Look-ups in named tables: a row name and a column name give one cell, copied from the table.

Nagugo:
|  | Tasu | Pebep | Zoton | Tilal | Bukolat | Bom |
|---|---|---|---|---|---|---|
| Lamuvi | -0.2 | -0.6 | 0.1 | -0.4 | 0.6 | -0.6 |
| Rif | -0.8 | 0.6 | -0.1 | -0.6 | 0.7 | -0.5 |
| Vidino | 0.0 | 0.4 | -0.5 | -0.2 | 0.0 | -0.3 |
| Sidadu | -0.6 | 0.5 | -0.8 | 0.2 | -0.2 | 0.1 |
| Binop | 0.2 | -0.6 | 0.7 | 0.7 | -0.4 | 0.0 |
| Sakopek | 0.5 | 0.4 | 0.4 | -0.5 | 0.5 | 1.0 |

What is the Tasu of Sidadu in Nagugo? -0.6
What is the Tasu of Binop in Nagugo? 0.2
What is the Pebep of Lamuvi in Nagugo? -0.6
What is the Zoton of Vidino in Nagugo? -0.5
What is the Tilal of Sakopek in Nagugo? -0.5
What is the Tasu of Sakopek in Nagugo? 0.5

Table Bibo
         Pek  Todir  Sozogu  Sot  Zisaran  Rupufo  Nuri  Salug
Zatep    114    100     195   64      133     135   174     41
Fasegam  112    121     127  164       71      61    87    130
Gal       67    157      60  145      139     192   113    177
Ranorar  139    140     195  128       91      89   103     78
Nim       40    164      50  111      175     208   185    140

Pek of Ranorar is 139
Zisaran of Nim is 175
Sot of Fasegam is 164
Salug of Nim is 140
Sot of Zatep is 64
Zisaran of Ranorar is 91
Sot of Gal is 145
Todir of Nim is 164

Table Rilum
	Dur	Kota	Pasuvop	Bunefat	Tobi	Nevu
Latot	148	143	125	128	211	134
Timut	128	146	149	126	103	135
Lemo	134	130	134	142	142	137
Tagano	164	132	128	142	109	137
Fek	132	148	116	135	157	138
Felo	155	136	138	138	89	138
Dekase	126	138	141	133	57	132
Zafu	131	135	151	135	129	134
Bez	125	137	125	127	130	133
Kisodu	127	135	131	136	113	136

What is the Kota of Tagano in Rilum?
132
What is the Nevu of Tagano in Rilum?
137
What is the Pasuvop of Zafu in Rilum?
151
What is the Kota of Fek in Rilum?
148
What is the Pasuvop of Tagano in Rilum?
128
What is the Kota of Dekase in Rilum?
138
What is the Tobi of Latot in Rilum?
211
What is the Dur of Zafu in Rilum?
131
What is the Kota of Kisodu in Rilum?
135
What is the Pasuvop of Lemo in Rilum?
134
What is the Dur of Fek in Rilum?
132
What is the Kota of Timut in Rilum?
146
What is the Dur of Dekase in Rilum?
126
What is the Nevu of Zafu in Rilum?
134
What is the Bunefat of Lemo in Rilum?
142
What is the Pasuvop of Bez in Rilum?
125
What is the Nevu of Felo in Rilum?
138
What is the Nevu of Lemo in Rilum?
137

Feg =
|  | Bedib | Mig | Runitiv | Gozi | Zusepi | Rekezaf | Zeg |
|---|---|---|---|---|---|---|---|
| Vob | 28596 | 29338 | 28395 | 26813 | 27931 | 27730 | 28476 |
| Gobupud | 29205 | 31424 | 28172 | 24652 | 27229 | 27086 | 29719 |
| Vitare | 15465 | 31857 | 25419 | 29332 | 26362 | 30914 | 25384 |
| Zol | 49868 | 32241 | 22417 | 33433 | 19067 | 76825 | 31282 |
| Kef | 25842 | 26124 | 31970 | 27022 | 34321 | 28710 | 25879 |

What is the Rekezaf of Gobupud in Feg? 27086
What is the Gozi of Vob in Feg? 26813
What is the Runitiv of Vob in Feg? 28395
What is the Zeg of Gobupud in Feg? 29719
What is the Gozi of Gobupud in Feg? 24652
What is the Zusepi of Zol in Feg? 19067
What is the Rekezaf of Kef in Feg? 28710
What is the Mig of Zol in Feg? 32241
What is the Runitiv of Zol in Feg? 22417
What is the Mig of Kef in Feg? 26124
What is the Gozi of Kef in Feg? 27022
What is the Runitiv of Vitare in Feg? 25419
What is the Gozi of Vitare in Feg? 29332
What is the Zusepi of Kef in Feg? 34321
What is the Mig of Vitare in Feg? 31857
What is the Zeg of Vob in Feg? 28476
What is the Rekezaf of Vob in Feg? 27730

